Each row has a name. Each question is about the rows just above it.

Zibe: [153 130 104 133 144  93 147 108 145 155 136 113 111 135 143 161 101  94
 120 110 138 144 158 113 131 120 160 122  76 150 164  77 125 115 133 148
 128 142 164 155 135 169 119 139 139 146 116 128 134 153 150 157 156 155
 107 128 133 125 117 169]
puf: [120  96  61 146 207 162 138  99 104  97 161 131  80 122 205 140  89  93
 183 144 113 131 209  97 141  97 167 144  74 150 160  30  54 123 161 207
 132 179  94 180 116 239  56 118 112 119  63 117 177 172 143 186 180 242
  74 117 148 153 143 142]
Vaze: [102 107 108 135 161 178 118 127  98  86 142 143 113 119 162 107 127 135
 168 153 110 116 152 122 133 116 125 144 139 123 128 113  84 136 144 159
 130 148  77 137 115 161  93 113 108 106  98 121 152 133 119 138 135 174
 113 121 136 145 146 102]
Veno: [106  89  63 146 210 185 130 104  92  79 163 139  82 117 209 124  96 104
 196 156 105 124 206 100 142  97 157 151  91 143 169  42  44 129 164 210
 134 180  70 174 111 236  50 111 103 108  58 115 182 166 134 180 173 246
  76 115 149 158 150 124]
Daz: [ 86 127 177 118  93 186  94 165 100  83 112 154 163 117  96  69 179 190
 137 158 111 100  69 156 122 145  69 138 223  88  60 226 138 152 116  87
 128 100  68  77 117  47 150 111 109  97 154 129 112  80  89  72  75  71
 170 128 118 131 144  56]
tif: [ 98  99  95 138 179 190 119 122  91  77 149 145 104 116 179 107 121  92
 182 159 105 116 168 116 137 110 131 148 131 126 137  94  67 136 151 176
 132 158  65 147 111 183  77 110 103 102  84 119 164 141 120 150 145 199
 102 119 141 151 150 102]
Kulet: [104 101  91 139 179 180 123 118  97  85 149 141 102 118 179 113 116 123
 177 154 109 119 172 114 137 109 137 145 121 130 143  87  70 133 151 177
 132 159  75 151 114 188  77 113 107 107  84 119 163 146 124 154 150 200
  99 119 141 150 147 110]
fogu: [ 99 119 141 126 126 174 110 144 103  91 127 145 137 119 129  93 150 157
 149 152 113 112 112 137 128 130 100 139 174 108  98 165 115 142 130 123
 129 124  80 110 118 107 122 114 111 105 127 126 131 109 107 109 108 123
 140 125 127 137 142  86]
rozan: [131 136 143 124 110 118 127 134 135 137 120 126 139 130 111 127 136 134
 114 122 132 129 110 135 125 135 121 123 137 124 118 148 146 128 121 110
 127 117 139 117 132 104 144 132 133 132 143 130 117 119 126 116 117 102
 140 130 123 122 123 128]
duni: [124 119 113 132 147 141 128 123 120 118 136 131 117 125 146 127 121 123
 143 134 123 128 146 122 131 121 135 133 119 132 137 108 109 128 136 146
 130 140 115 139 124 152 110 125 123 124 112 125 140 137 130 140 138 155
 116 125 133 134 133 128]
zivi: [100 115 133 128 136 177 111 140 102  89 131 145 131 119 136  96 145 153
 154 153 112 113 122 134 129 127 106 140 166 112 106 152 107 141 133 132
 130 130  78 116 117 120 115 113 111 105 120 125 137 115 109 115 114 135
 133 124 129 139 143  89]
Which entry of tif is missing from [199 149 131 137 150 182 110 151 148  98 120 136  77 111 179 119 102  77
 119 147 110 137 104 116  99 183 141 131 141  67 190  94 116 121 179 102
 176 103 151 145 122 107  92 145 119  84 158 132 159 150 168 105 102  95
 138  65 116 164 126]?	[91]
Shuffled Veno with one entry gone: [ 82 139 104 236 134 156  58 149 134 151 169  70  92 111 157 124 143 174
 100 210 246 129 185 105 150 130 166 111 158 106  42  50 117 115 142  76
  97 180 173 124 210  63 209  89 206 115 104 146  96 164  79 108 182  44
 124 180  91 196 163], missing	[103]
Which entry of Veno is missing from [ 97 185 156  96  82 111 124  58 124 166  50 115 130 209 246 169  44 151
 108 180 196 124 149  70 134  63 139 115 104 117 182 164 106 150 129 111
 210  92 206 103 158  76 157 105 146 163  42  89  91 100 142 210 173 134
 174 143 104  79 180]?	[236]

